These are the activations of a small neural network, seen along a few directions. Each row is one input.
Each table varies a few parts of the input and shows all the possible inputs, shuffled.
Descriptions start from the smaller parts, as in this example, which fits no table here: line(6) and (point or ring(11) or (values(3) and ring(5))).
Shared parts are said once, and a part with two or three values counts as separate values.
(in the rows, 128 means zero)

Other details of the inputs vary at random and push rows far along three fixed directions, the same in every table; ignore that.

A family of inputs:
R1: [146  92  77 157 132 173  81 154 162 153  93 157]
R2: [126 156 164 120 179 144 162 129 155 121 135 210]
R3: [135  91  89 137  99 150 116 123  46 143 114 106]
R4: [106 129 143 169 145 154  99 171 155 104 142 182]
R5: [123  82 113 100 121 150  75 110  83 120 116  65]
R6: [146  67  84 140 138 151 128 108  69 147 110 115]
R7: [169 116 112 127 119 121  49  92  61 127 162 101]
R8: [ 96 146 133 147 127  73 179 132 199 130 170 100]
R9: [ 91 107  99 169 109 151  61 177 136 151 129 142]
R10: [113  89  98 112 114 156  89 122  69 131 139  62]
R11: [ 92 169 157 127 147 163  88 154 169 112 127 171]
R12: [150 107 147 113 150 145 145 105  84 106 115 158]
R13: [138  78  95 165  91  67 129 152 183 149 137  56]
R14: [ 81 137 123 165 148 168  99 157 164 101 155 160]
R15: [ 76 151 128 143 133 158  81 164 153 146 136 157]
R16: [ 90 151 130 158 134 162 102 175 147 119 155 172]
R17: [111 152 159 123 154 156  88 161 174 101 126 182]
R18: [140  56 101 131 126 145  99 135  70 118 146  81]
R19: [155  66 135  88 146 130 133 107  71 103 153  82]
R20: [107 114 100 182  83 152  62 175 120 140 103 152]
R21: [130  70 137 118 151 125 143  99  63  92 155  91]
R22: [155  81 105  97 119 137  94 114  70 155  85 108]
R23: [ 97 135 147 157 162 149 109 172 159 124 153 192]
R24: [133  88 139  85 138 128  91 123  82 134 120 110]
R25: [ 73 161 135 145 155 175  99 148 172 105 151 157]
R26: [115 165 199  70 159 121 174  80  65 100 134 148]
R27: [163 166 167 115 131  63 235 113 184 115 142 134]
R28: [149 117  61 173  67  93 159 134 169 157 109  66]
R29: [115 126 146 141 168 166 100 158 185  90 148 177]
R30: [ 98 145 128 132 117 151  99 154 126 132 140 126]
R31: [110 129  84 168  90 170  67 155 133 150  85 137]
R32: [120 102 147  73 133 118 117  96  57 140 127  81]
R33: [140 131 185  73 150 113 157  92  65  99 122 143]
R34: [156 110 130  82 158 140 163  69  77 106 106 116]
R35: [132 149 114 119 116 160 103 140 129 145  99 135]
R36: [141  96 113 148 112 159  56 188 151 129 121 145]
R37: [120 156 140 154 183 161 181 117 153  96 140 198]
R38: [135  99 104 100 114 147  93 107  64 164  87  99]
R39: [ 85 177 126 144 146 169 118 145 155 150 121 189]
R40: [141  98 142  88 125 124  98 123  70 144 103 128]
R41: [132  94 100 128 130 140 165  74  49 118 120  99]
R42: [187 180  90 162 109  77 138  84 193 140 149 106]
R43: [ 91 176 163 110 144  63 213 101 192 125 176  88]
R44: [123  83  90 137 107 138 113 114  50 158 109 109]
R45: [172 161 100 155 121 132  71 104 122 138 142 150]
R46: [133 136 115 120  92  87 129 141 197 137 132  49]
R47: [124 154 116 124 173 176 115 139 183 136 107 192]
R48: [136 130  68 142 109 189  69 152 153 155  84 125]
R49: [117 159 108 158 123  87 205 114 193 147 135 122]
R50: [163 145 142 114 100  57 188 106 175 125 100  94]
R51: [169 102  94 127 129 132  45  86  72 122 170  81]
R52: [158 105  99 181  71  72 152 142 167 142  99  92]
R53: [147 153 174  62 175 133 190  85  76 103 135 154]
R54: [148 138 102 116  99  73 179  94 176 165  98  60]
R55: [148 110 136 149  81  34 178 134 145 154 125  88]
R56: [170  85  84  99 123 161 106 109  79 137  91  95]
R57: [176  97  87 160  85  88 151 125 192 136  90  85]
R58: [152 119 117 117  99  80 130 148 203 127 131  61]
R59: [128  93 100 137 121 163  38 167 167 118 106 117]
R60: [112 144 129 164 158 159 128 158 155 137 128 207]
R61: [102 158 147  86 185 146 207  58  75 126 146 140]
R62: [ 98 186 125 144 137 178 122 153 152 135 126 184]
R63: [109 149 125 136  98 144 101 155 111 145 119 136]
R64: [124 115 160 118 159 138 148 130  77 101 166 146]
R65: [137 108 107 130 106 157  41 185 151 136 107 128]
R66: [136 128 106 166  49  66 142 160 151 154 120  84]
R67: [113 183 165 106 136 146 124 146 136 127 127 170]
R68: [108 161 150  95 176 150 207  55  74 101 140 138]
R69: [133  87 154 100 153 129 118 123  87 122 141 135]
R70: [108 183 157 144  90  69 176 130 177 131 126 119]
R71: [ 90 142 162 107 148 143 135 106  79 104 148 131]
R72: [129 174 175 100 153 140 133 150 143 112 131 190]
R73: [153 118 180  84 149 117 171 107  60 105 144 149]
R74: [ 94 139 183 104 167 120 188  87  61  84 174 142]
R75: [140 114 133  88 123 134 136  79  51 127  97  97]
R76: [109 154 131 147 118  82 183 140 196 115 174  94]
R77: [143 144 115 144 163 185 129 151 177 117 123 196]
R78: [122 185 180  97 116  47 199 110 173 145 130 113]
R79: [114 166 112 138 149 187 107 130 173 125  98 171]
R80: [142 133 148 106 188 145 220  79  72  98 157 154]
R81: [129 162 142 118  93  77 144 145 191 137 131  81]
R82: [116 144 165 154 143 132 141 149 128 105 136 192]
R83: [114 161 149 125  86  46 185 117 152 159 128  88]
R84: [142  44 111 108 138 140  85 124  85 130 132  89]
R85: [129 135 154 149 133 151  96 167 156 112 115 201]
R86: [146  93 102 122  92  69 108 144 198 151 116  48]
R87: [ 95 164 125 170 139 167 127 148 149 118 125 199]
R88: [141 170 181 134 121  46 234 129 163 114 160 135]
R89: [143 134  66 156  67 102 149 128 173 164 100  57]
R90: [161 100 124 145  71  55 130 155 172 162 102  97]
R91: [153 182 125 162 124 137  48 135 142 132 154 186]
R92: [117  83 110 134  97 124 100 128  42 156 116 111]
R93: [ 89 156 151 101 173 152 115 130 166 124 150 142]
R94: [142 129 159 107 167 130 202  94  57 105 151 153]
R95: [151  55 128 119 113 131  85 128  71 114 115  99]
Each input here is: line(5) and (point or (values(3) and ring(6))).
Q: Changing only the line(5) part turns R52 into R37. The same change can be made to R2. Which row results?
A: R1
Q: Changing only the line(5) part turns R49 into R92. The same change can be made to R34. Which row results?
A: R33
Q: Changing only the line(5) part turns R25 into R68. The same change can be made to R13. Which row results?
A: R6
Q: Change only the values(3) part in R83. List by row number the other rows that result.
A: R63, R70
Q: Change only the line(5) part in R89. List by row number the other rows that result.
A: R10, R30, R62, R63
Q: Change only the line(5) part in R7. List by row number the other rows that result.
A: R42, R45, R51, R91

A family of inputs:
R96: [156 114 102 172  78  63 113 153 194 129 142  98]
R97: [134 120  99 103 114 134  84  98 102 129 120  88]
R98: [129 156 143 139 132 103 195 138 176 119 116 178]
R99: [101 128  74 160 151 221  69 153 149 121 110 183]
R100: [139 123 135 151 122  71 155 137 218 136 155  89]
R101: [128 155 127 127 149 173  51 151 117 123 117 206]
R102: [121 167 144  88 129  81 160  83 116 123 138  96]
R103: [102 143  74 166 117 156  92 143 140 147 109 151]
R104: [127 173 170 100 194 161 133 115 174 117 147 181]
R105: [135 162 139 136 179 159 169 120 155  93 140 211]
R106: [ 86 169 139 144 137  95 142 137 172 115 167 137]
R107: [162  95 109 126 115 103 171 116 114 121 100 111]
R108: [151 145 141 115 141  79 209  75  81 117 139 139]
R109: [ 92  99  90 160 115 161  56 190 177 123 117 124]
R110: [ 96  73 110 120 109 132  94 142  87 126 122  90]
R111: [137  91 116 153 104 141  85 126  81 120 145  88]
R112: [ 84 147 133 139 170 170 105 150 174  91 164 171]
R113: [129 117 152 134 132  69 173 139 195 133 146  89]
R114: [111 136 166 126 178 147 136 158 151  82 155 196]
R115: [135  69  85 145 107 154  96 141 102 175  81 113]
R116: [109  69 141 109 150 154  88 119  31 146 142 127]
R117: [130 135 127 176  75  71 128 149 161 138 142  78]
R118: [134 141 135  82 134 105 155  84 134 108 133  85]
R119: [151 139 139 133 130 116 206  86 118 109 133 101]
R120: [113 153 131 139 115  59 174 113 191 112 172  86]
R121: [129 167 129 150 107 147  74 150 145 139 113 139]
R122: [146 147 166  89 149 144 141  71  58 103 145 116]
R123: [109 174 140 144 185 159 148 118 139 143 142 204]
R124: [176 108 112 113 102 103 106 121 140 121 106  97]
R125: [162 119  93  80 103 151  96 160  85 158 135  88]
R126: [150 132 133 106 121  89 121  98 114 162 121  90]
R127: [137 104 133 112  94 148  90 134  84 137  89  94]
R128: [114 134 177 126 113  82 181 115 101 117 158 100]
R129: [131 125 157 143 105  77 178 140 167 108 142  74]
R130: [ 99 139  79 155 155 214  73 133 121 124 123 189]
R131: [ 97 147 184 117 177 139 152 152 137  87 160 210]
R132: [ 98 138  99 148 112 134 143 147 171 139 100 139]
R133: [144 157 129 125 146 158  78 135 147 112 129 188]
R134: [ 82 136 123 149 107 108 112 160 167 133 141 128]
R135: [148 100 126 112 106 154  89 132  93 125  92  85]
R136: [141 145 104 164 135 125 142 121 183 155 129 143]
R137: [150 131  86 169 120 146 106 139 152 130 115 172]
R138: [132 164 166 104 159 111 158 130 203 132 125 139]
R139: [161 142  73 135  81 103 174 170 166 169 137  87]
R140: [ 98 152 171 132 159 132 131 154 135 104 161 209]
R141: [134 127 137 121 142 147 163  75  18 122 132 124]
R142: [138 123 149 124 128  67 156 112  99 111 161 120]
R143: [162 140 131 121  99  73 142 148 206 123 100 109]
R144: [146 149 192  64 175 141 184  57  56  82 153 116]
R145: [140 103 104 136  84 119  66 167 181 180  77  97]
R146: [153 111 105 135  70 102  80 172 176 148  77 115]
R147: [123 104  95 179 123 153  42 170 175 154 140 137]
R148: [137 118 159 129 129 107 167 108 116  96 162  85]
R149: [132 175 160 115 120  92 142 138 173 127 122 169]
R150: [119  67 132 123 125 122 106 139  96 149 127  98]
R151: [133 124 157 106 160 152 200  86  59  99 126 125]
R152: [158  75 105 143 102 102 102 141 131 113 133  94]
R153: [162 144 121 130 103  75 126 113 196 160 124  82]
R154: [140 137 140  87 130  95 192 146 109 128 196  90]
R155: [ 76 176 134 132 161 163 156 126 136 123 133 201]
R156: [114 112 108  99  97 131  80 120  87 147  99  96]
R157: [ 99 170 156 134 177 153 168 123 145 145 137 209]
R158: [127  89 120 137 128 113  92 124  87 154 144  99]
R159: [127 162 134 148 124 103 176 136 162 131 121 184]
R160: [156  83  92 135 135 148 125 103 105 150 110 104]
R161: [125  82 118 126 125 194 114 117  20 130  95 130]
R162: [122  90  84 124 121 148 132 117  99 128  96  97]
R163: [128  97 151  69 158 163  93  90  19 150 117 133]
R164: [129 142 145 135 107 105 195 100  94 136 121 114]
R165: [138  84 130  98 173 160 159  88  54 133 115 124]
R166: [130 122 155  95 117 148 109 104  40 131 113 113]
R167: [155 122  95 166  90 125 138 110 119 139 115  92]
R168: [ 98 150 130 104 156 179  89 147 158 110 112 160]
R169: [ 85 138 122 109 145 202  53 160 129 125 100 178]
R170: [116 105 137 156  87 113 119 165 141 129 124  94]
Q: Describe the family of inputs behind these rows.
A: values(3) and (point or (values(4) and ring(6)))
Q: Changing only the values(3) part turns R103 into R106. The same change can be made to R136. Which row results?
A: R147
Q: Change only the values(4) part in R148. List by row number the other rows that result.
A: R100, R112, R152
Q: Change only the values(4) part in R147. List by row number the other rows that result.
A: R96, R111, R120
Q: Change only the values(3) part in R157. List by row number the other rows that result.
A: R116, R163
Q: Change only the ring(6) part in R126. List by row number the other rows that result.
A: R104, R138, R145, R153, R163
Q: Change only the values(3) part in R112. List by row number the other rows that result.
A: R99, R118

A family of inputs:
R171: [147  99  98 136 130 135 115 106  89 131 131 114]
R172: [133  88 139 110 123 148 134 105  14 111 123 119]
R173: [102 146 177  77 188 157 135  94  69 103 183 138]
R174: [172  75 101  95 105 128 106 105  94 145  77  90]
R175: [123 168 189 108 155  95 225  88  91  90 162 158]
R176: [107 132 139 141 182 201 110 167 152 103 132 212]
R177: [112 149 191  78 156  98 171  94  88 105 174 115]
R178: [138 110 122 130  80  73 183 113 113 133 121  55]
R179: [147 195 151 108 171 141 149 140 201 120 128 201]
R180: [120 174 149 134 150 193  79 146 129 132  94 217]
R181: [125 137 125 155 167 198  95 155 142  97 134 211]
R182: [134 106 129 108 165 171 139  86  42  95 143 140]
R183: [157 111 107 115  90 128 100  97  74 156  76  83]
R184: [128 139 122 157 169 192  91 150 140 103 140 215]
R185: [130  83 140  76 152 144 100  93  44 104 143  93]
R186: [127 112 112 125 107  73 182 100 130 150 130  61]
R187: [129 109  85 168 112 178  76 162 150 125 110 137]
R188: [ 97 107  92 148 133 202  74 159 110 135 111 144]
R189: [ 96 189 152 134 131 100 138 149 230 116 155 132]
R190: [111  95 151 101 159 151 138 109  26 127 133 154]
R191: [136 139 113 157 107  67 172 132 219 149 135 102]
R192: [117  75 123 100 136 146 133 101  15 134 120 101]
R193: [104 151 177  73 165 104 171  81  98  93 164 105]
R194: [107 140 129 134 141 151  69 163 184 111 131 149]
R195: [142 100  90  97  97 136 107  96  87 157  81  75]
R196: [145  75  64 171  41 118  80 155 114 156  86  55]
R197: [127 132 121 139 120 127 137 112  91 124 137 133]
R198: [148 155 143  93 127 123 135 122 100 142 110 150]
R199: [123 117 114 163  96 107 112 159 152 159 117 137]
R200: [147  67  82 158  99 129  92 164 150 149  95 100]
R201: [121 118 135 112 158 155 132  89  26 120 147 149]
R202: [120 135 109 115 156 213  66 140 135 134  92 190]
R203: [109 143  94 169 131 160  90 150 163 150 129 155]
R204: [117 113 138 108 163 156 133  91  28 128 145 148]
R205: [125 156 189 106 120  57 174 126 150 117 161 109]
R206: [153  98 113 127  95  80 183 106 128 123 124  50]
R207: [137 114  98 156  97  75 155 140 200 154 119  84]
R208: [145 127 106 137 101  69 175  89 124 142 139  66]
R209: [145 101  86 177  66 116  81 158 121 150 103 115]
R210: [146 134 127  96  86  72 173  94 130 153  94  74]
R211: [120 154 151 107 156 120 205  72  85  97 159 122]
R212: [110 180 124 165 116 119 165 146 214 119 137 135]
R213: [121 133 130 151 166 203  97 160 144  96 131 205]
R214: [151 122  84 114 133 191  52 143 113 149  92 150]
R215: [104 142  97 160 149 206  71 143 114 122 134 185]
R216: [111 123 130 128 163 199  40 163 131 121 151 168]
R217: [125 113 178  72 187 145 125 100  73  80 154 146]
R218: [148 134  98  93 121 146 107 106  90 152 103 105]
R219: [126  86 120 108  92 111  81 126  76 134 121  66]
R220: [115 182 130 171 108 104 161 150 203 122 136 151]
R221: [165  83 117 125 107  60 174 102 130 143 129  69]
R222: [126 135 170 105 107  62 152 125 132 118 143  95]
R223: [180  57  56 171  67 103  73 144 129 158  97  70]
R224: [103 110  95 164 105 170  78 179 137 145 102 140]
R225: [121 134 125 126 125  86 183  97 138 143 145  94]
R226: [121  99 145 107 110 116  84 137  80 120 121 106]
R227: [120 151 143 157  95  57 189 158 205 145 122 119]
R228: [112 102 101 143  85 137  33 171 134 140 104 100]
R229: [122 107 116 149 157 210  79 168 126 106 120 188]
R230: [168  96 117 138  71  48 116 150 198 140 127  45]
R231: [130 181 126 167 132 105 167 137 222 115 150 159]
R232: [109 198 170 115 146 136 154 142 187 129 112 208]
R233: [ 99 152 128 139 134 157  70 164 176 129 146 142]
R234: [109 152 143 121 138  86 212 106 158 128 144 102]
R235: [126 123 145 103 190 157 155  81  62 112 158 158]
R236: [152 115 128 134  91  62 121 151 207 125 128  76]
R237: [180 105  90 144  90 133  73 135 154 153  67 104]
R238: [111 154 110 163 106 126 146 154 197 129 126 118]
R239: [134 122 117 157 127 106 141 158 206 139 124 140]
R240: [134 135 173 109 109  65 152 129 130 129 158  93]
R241: [119 127 164 108 170 143 153  98  41 120 151 173]
R242: [141 160 103 142 102 135 105 122 172 154  86 112]
R243: [137 147  90 131 103 165  59 162 139 164  87 150]
R244: [105 172 156 158 118  98 177 171 210 126 130 162]
R245: [111 164 134 153 144 109 176 152 230 127 137 150]
R246: [152  83 136 107 133 129  86 132 100 123 145  98]
R247: [139 129 153 103 128  79 152 112 150 117 158  79]
R248: [100 159 182  95 174  98 227  86 102 115 164 147]
R249: [ 97 180 158 139 179 150 179 147 204 101 152 191]
R250: [119  86 126 104 141 143 129  91  21 139 134 116]
R251: [156 140 128 108 139 142 128  91 118 130  99 123]
R252: [123 178 159 147 185 133 167 137 201 111 161 211]
R253: [139  74 111 135  82 123 118 136  62 135 103  86]
R254: [128 118  97 177 101 148  66 168 127 149 113 163]
R255: [109 171 207  78 169  93 193  93 106 103 190 128]
Q: Describe the family of inputs behind these rows.
A: line(5) and (values(3) or line(4) or ring(10))
Q: Changing only the line(5) part turns R207 into R248. The same change can be made to R187. Which row results?
A: R196
Q: Changing only the line(5) part turns R199 into R221. The same change can be made to R205. Which row results?
A: R230
Q: Change only the values(3) part in R243. List by row number the other rows that result.
A: R183, R210
Q: Change only the values(3) part in R237. List by row number the other rows that result.
A: R174, R179
Q: Start at R173 and move only the line(4) part, one step at a time. The first step leads to R233. Which rows follow, in order?
A: R189, R193
Q: Start at R200 and move only the ring(10) part, one step at a time. The first step leads to R239. Which rows follow, in order?
A: R221, R252, R223, R184, R181, R213, R229, R176
Q: Change only the line(5) part in R181. List by row number the other rows that result.
A: R175, R182, R211, R220

A family of inputs:
R256: [125  94 140 125 114  88 175 106  62 128 145  97]
R257: [115 121 150  82 150 158 109  97  43 119 139 132]
R258: [ 80 162 152 131 165 208  60 160 109 126 132 211]
R259: [141  69  68 169  91 139  50 167 158 142 107  91]
R260: [ 77 139 136 160 177 211  78 164 109 113 150 211]
R261: [115 180 150 129 144 125 115 152 219 120 132 164]
R262: [127 137 167  95 109  65 183 100  83 135 136 100]
R263: [154 174 133  94 160 144 223  50  80 134  93 168]
R264: [149 168  88 169 140 154 197 111 169 145  94 186]
R265: [131  94  69 148  75 155  13 180 148 162  86  97]
R266: [164 141 159  83 129  64 173  90 144 119 138  83]
R267: [127 139 122 149 113  73 171 142 205 129 147  95]
R268: [135  71 136  96 171 176 111 105  51 102 143 128]
R269: [131  69 108 136  99 122 119 121  50 129 128  82]
R270: [123 126 104 171  87  91 134 154 195 139 136  94]
R271: [167  62 102 116 126 127 102 112  79 119 129  78]
R272: [152 143 129 128  98  81 123 150 221 141 116  90]
R273: [ 91 215 190 121 156 123 168 143 178 103 154 198]
Q: Changing only one part turns R265 into R267. The same change can be made to R263. Which row results?
A: R264
Q: Describe the family of inputs behind these rows.
A: values(2) and (point or line(8))
Q: Change only the values(2) part in R259. List by row number the other rows that result.
A: R261
